Each row has a name. Each question is about the rows just above it.

V: [  8 -10 -46  57  34 -20  29  -6 -12  31]
S: [ 28 -44 -19   2 -45   6 -28 -21  37 -70]
N: [ 31 -50 -41   5 -29  30  32 -69  38 -38]
E: [  20  -94 -106   89   27  -11   -3  -54   19  -35]
M: [-68 -77 -58   6 -62  74  46 -28 -17  27]
H: [-45  -6 -34  24 -15 -14  75 -41  24 -58]
Count the entries of [ 31 -50 -41   5]: | 4
Count the entries of [ 28 -44 -19   2 -45]: | 5

zelu: [ 15   8  14  14  85  16  81 -43  24   0 -19   5  19   8   7  35]
vegok: [-60  13 -11 -27   0  53 -10 -43  28 -50 -13   5 -41  19 -16  14]
liga: [ -3  10  19 -23  59  33  92 -52  21 -14 -12 -14  25   8   5  -5]
bisa: [ -1   1  16 -42   0  33  53 -26  24  -8  16 -19  33  11  -6 -22]
muz: [ 27  33  34  38 -29 -15 -35  44  10  32  13  -9  -1  18  36 -20]
Tev: [ 23 -29 -18  -8 -13  -9  -2  32 -16  21  31  24  34 -13 -14  17]
mita: [-28  19   5 -16  -6  10  15  36 -37  -5  10   3  -7  -3  23 -50]
Mon: [-30  19   4 -18  -5  11  17  35 -37  -6  10   3  -8  -2  23 -51]
Vemom: [-34  16  -6   5  -1  39 -30 -17  33 -26  -5  17 -37  24  -8  35]
Kiz: [ 14 -24 -14 -19 -34  -2 -12  33 -15  14  36  19  31 -10 -13   1]
vivel: [-25  11  12 -34  29  35  60 -51  20 -28 -14 -23   3   9  -3 -19]
Gez: [ 14 -24 -14 -19 -34  -2 -12  36 -17  15  37  20  31 -10 -12   0]
How many entries does [-25  11  12 -34  29  35  60 -51  20 -28 -14] have? | 11
Count the entries of [-60  13 -11 -27   0  53 -10 -43  28 -50 -13   5 -41  19 -16  14]: | 16
How many entries does [-34  16  -6   5  -1  39 -30 -17  33 -26  -5  17 -37  24] have? | 14
Number of entries in [-28  19   5 -16  -6  10  15  36 -37  -5  10   3  -7]: | 13
Number of entries in [ -1   1  16 -42   0  33  53 -26  24  -8  16]: | 11
How many entries does [-30  19   4 -18  -5  11  17  35 -37  -6  10   3  -8  -2] have? | 14
How many entries does [-34  16  -6   5  -1] have? | 5

Ruki: [-18 -48  60 -23  20]
Vizul: [ 94 -44  15  68 -20]
mok: [-35  98 -30 -12  32]
Tirud: [-38 101 -43  19  56]
mer: [-34 104 -16 -10  40]
sul: [-16  53  84 -75   9]
dos: [-23  85 -22 -25   9]
gofud: [ 43 -33 -21  21 -51]
lerat: [ 94 -45  14  67 -21]
Vugar: [-34 104  13  64 -19]
Gavo: [  7 -44  23   6  -5]
Count the entries of [-35  98]: | 2
How many entries does [ 94 -45  14  67] have? | 4
How many entries does [ 43 -33 -21  21] have? | 4

L: [-60  30 -75  26   0 -36  27  10 -10  34  -5  13   5 -40  33 -49 -51  11
  -3  -1  15  40 -21 -44  28 -14  79 -36 -14]
W: [-54  30 -60  26   0 -13  -3  10 -10   4  17  13 -13 -40  33 -49 -51 -22
  -6  -1  13  45 -43 -44  28   6  85 -49   0]
X: [-61  30 -75  26   0 -37  27  10 -10  34  -7  13   6 -40  33 -49 -51  11
  -3  -1  16  38 -20 -44  28 -14  79 -36 -14]
G: [-54  30 -75  26   0 -28  27   1   1  34   0   1  -4 -34  30 -53 -51   2
  -1  -1  15  42 -31 -44  28 -30  79 -36 -14]
Q: [-61  30 -75  26   0 -37  27  10 -10  34  -7  13   6 -40  33 -49 -51  11
  -3  -1  17  38 -20 -44  28 -14  79 -36 -14]
How many entries does [-61  30 -75  26   0 -37  27  10 -10  34  -7  13   6 -40  33 -49 -51  11
  -3  -1  17  38 -20 -44  28 -14  79 -36 -14] have? | 29
How many entries does [-54  30 -75  26   0 -28  27   1   1  34   0   1  -4 -34  30 -53 -51   2
  -1  -1  15  42 -31 -44  28 -30] have? | 26
How many entries does [-54  30 -60  26   0 -13  -3  10 -10   4  17  13 -13 -40  33 -49] have? | 16
Number of entries in [-54  30 -75  26   0]: | 5
Number of entries in [-54  30 -60  26   0 -13]: | 6
Number of entries in [-54  30 -75  26   0 -28  27   1   1  34   0   1]: | 12
Count the entries of [-61  30 -75  26   0 -37  27  10 -10  34  -7  13   6 -40  33 -49]: | 16

foga: [-1  0  1  0  1  0  3 10 23 44 62 73 77]
Zeg: [-1 -1  0  0  0  2  1  1  5  9 23 43 61]
tizi: [-1 -1  1 -2 -1  0 -1  3  8 19 39 58 70]
rav: [ 3  8 17 34 54 67 75 78 81 78 80 81 80]
domo: [ 1  3  5 13 31 53 69 78 79 82 81 79 81]
Number of entries in [ 3  8 17 34 54 67 75]: | 7
Count the entries of [-1 -1  1 -2 -1  0 -1  3  8 19 39 58 70]: | 13
Number of entries in [-1 -1  0  0  0  2  1  1  5]: | 9
Number of entries in [-1  0  1  0  1  0  3 10 23 44 62 73]: | 12
Number of entries in [ 1  3  5 13 31 53 69 78]: | 8
Number of entries in [-1 -1  0  0  0  2  1  1  5  9 23 43]: | 12

